These are the activations of a small neural network, seen along a few directions. Each row is one input.
In each table, some parts of the input vary, and every possible input appears once, in random order.
A made-up example of a description, with smaller parts first: one of 2 separate values, together with either a single point or one of 11 places around a ring or (one of 4 places along a line, together with one of 5 places around a ring).
Shared parts are said once, and a part with two or three values counts as separate values.

Table:
row 1: [ 36  51 -31  -5 -21  14  52 -30   5  76 -25  21  62 -32 -13]
row 2: [-44  -2 -53   3   9 -42  -6  13  -3 -57   3  24 -53  62   7]
row 3: [ 36  46 -36 -37  29  28  42  -7  -4  56 -12  32  52 -26 -13]
row 4: [-10 -58  66  15  10  12 -65  32   4 -25  32 -36  -5 -32   4]
row 5: [-11  27 -87 -12  45  -8  -8  40  -1  36   4  53  47 -35 -25]
row 6: [ 19 -34  91  51 -66  20 -19 -21  -2  19  -2 -68   2 -37   8]
row 7: [  1  23   6   8 -57 -24  55 -57   4 -17 -32 -10 -40  63  14]
row 8: [-28 -62  38  42  -4  -2 -83  53 -10 -21  34 -31 -13 -41  -7]
row 9: [  1  18   0 -23  -6  -9  43 -36  -4 -35 -17   1 -51  69  15]
row 10: [ 20 -42  88  17 -17  35 -30  -1 -10  -2  16 -57  -7 -31   5]
row 11: [-27   1 -24 -23  21 -30  10  -7   9 -60  -1  21 -47  68  19]
row 12: [  7  31 -58 -37  56   6  10  22  12  31   1  50  54 -27 -13]
What is each input in this table made of? -> one of 3 separate values, together with one of 4 places along a line
Changing only the place on the line of 4 turns row 9 into row 11. The same change can be made to row 10. Which row results? -> row 4
Change only the choice among 3 separate values in row 5. List by row number the other rows that result. -> row 2, row 8

Table:
row 13: [  7   2  12  25 -45  -8  13 -27   8  15  -6 -12  11  -1   6]
row 14: [  17   64 -106  -38   54    9   30   20   -2   78  -10   74   74  -44
  -33]
row 15: [  7 -18  39 -13  11   8 -14   1  19 -10  13  -7  15  -7  17]
row 16: [  -2   64 -109  -38   40  -21   47   -5   22   34  -17   80   52    9
   -5]
row 17: [  1   6  -1  11 -35   1  22 -19 -28 -10  -8 -16 -48  38  -4]
row 18: [ 25 -17  41 -13  24  38 -27  28  -5  29  20 -12  38 -61 -12]
row 19: [-30 -22  17  32 -38 -35 -16  -2   8 -32  -6 -17 -36  23  10]
row 20: [ 17  16  10 -20   8  20  33 -25 -16 -13 -11 -12 -36  37   8]
row 21: [  3 -15  27 -23  20  15  -3   2 -17 -37  14  -8 -45  32  10]
row 22: [ -15   65 -109  -45   36  -38   57   -9   20    3  -25   80   21   42
   -7]
row 23: [ -6   3  11  14 -46 -23  22 -31   7 -11 -14  -9 -22  30   2]
row 24: [ 23  10  23 -10  -2  13  24 -31  18  14 -12  -9  25  -4  17]
row 25: [-17 -23  19  43 -36 -19 -27   4  10  -7   2 -20  -3  -9  13]
row 26: [ 40  10  26 -11  11  44  11  -5  -7  54  -5 -14  49 -56 -11]
row 27: [ 24   4  15  25 -32  23  -1  -2 -18  57   0 -18  36 -53 -22]
row 28: [-32 -43  32  14   0 -24 -42  13  13 -52  15 -19 -31  17   8]
row 29: [ 10  12  22 -19  -4  -2  31 -35  17 -13 -19  -6  -9  28  13]
row 30: [  2 -20  21  43 -24  15 -42  32 -15  34   8 -25  22 -64 -17]
row 31: [ -6 -16  38 -21   9  -8  -6  -5  16 -35   6  -3 -17  24  13]
row 32: [-22 -41  21  11  11   0 -40  19 -21 -54  22 -25 -58  23   5]
row 33: [ -2 -44  35  24  17  25 -65  47  -7  12  30 -27  25 -69 -17]
row 34: [-20 -45  33  24   3  -7 -52  20  17 -27  23 -22   2 -14  12]
row 35: [  -4   67 -123  -45   46  -18   61    1  -13    3  -19   72   -3   53
   -9]
row 36: [-21 -18   5  28 -27 -10 -16   7 -28 -32  -1 -24 -62  29   3]
Changing only one part turns row 32 into row 33. The same change can be made to row 17. Which row results? -> row 27
What is each input in this table made of? -> one of 4 places along a line, together with either a single point or one of 5 places around a ring
Start at row 25 and move only the place on the ring of 5, one step at a time. The first step leads to row 13. Which rows follow, in order? -> row 24, row 15, row 34

Table:
row 37: [ -5   0 -27   2  29  12 -46  49 -23  25  18  28  20 -60 -40]
row 38: [-14 -66  88  35 -35  -3 -34 -20 -13 -68  13 -74 -84  38  13]
row 39: [ 23   8  -8 -32  72  41 -16  21 -16  19  15  23  28 -45   1]
row 40: [ 47  44   7   5 -23  26  40 -13 -24  68 -31   4  40 -38 -14]
row 41: [-50 -11 -52  -7  14 -38 -14  35 -14 -43   4  11 -58  46 -16]
row 42: [ 17 -56 109  32 -28  48 -62  17 -15  17  25 -67 -17 -62   1]
row 43: [-12 -64 107  44 -44  -4 -53   4  19 -34  17 -66   4 -21  23]
row 44: [ 12  13 -38  32 -12  23  -9  16 -25  58   9  -3  28 -45 -26]
row 45: [ -2  -1 -13 -25  53 -10  -8  21  31 -23   7  25  40   0  26]
row 46: [  9  34  -8  10 -37 -22  37 -43  33  34 -38   9  34  -8   5]
row 47: [ 16  13   5 -40   9  -9  33 -26  40   5  -2  19  46  11  10]
row 48: [-21  10 -51  26 -36 -26  14  -8 -28 -19  -7   9 -46  53  10]
row 49: [  1  22  -8 -48  12   2  53 -43  10 -27  -3   9 -42  69   3]
row 50: [  1  37 -23  -1 -39 -11  66 -51  -8  -8 -40  -4 -44  54   3]
row 51: [ 46  21  13 -47  26  41  30  -9 -12  44   3  15  42 -27 -10]
row 52: [-13  15 -22 -35  53  -2  -1   0   1 -52  -1  27 -54  59  23]
row 53: [-43 -22 -41   8  18 -38 -30  45  28 -10  10  19  27 -15 -19]
row 54: [-13   3 -40  41 -32 -30  -3   4  17  17   1  14  37  -9   7]
What is each input in this table made of? -> one of 3 separate values, together with either a single point or one of 5 places around a ring
Changing only the choice among 3 separate values turns row 43 into row 38. The same change can be made to row 47. Which row results? -> row 49
Change only the place on the ring of 5 in row 46. List by row number the other rows that result. -> row 45, row 47, row 53, row 54
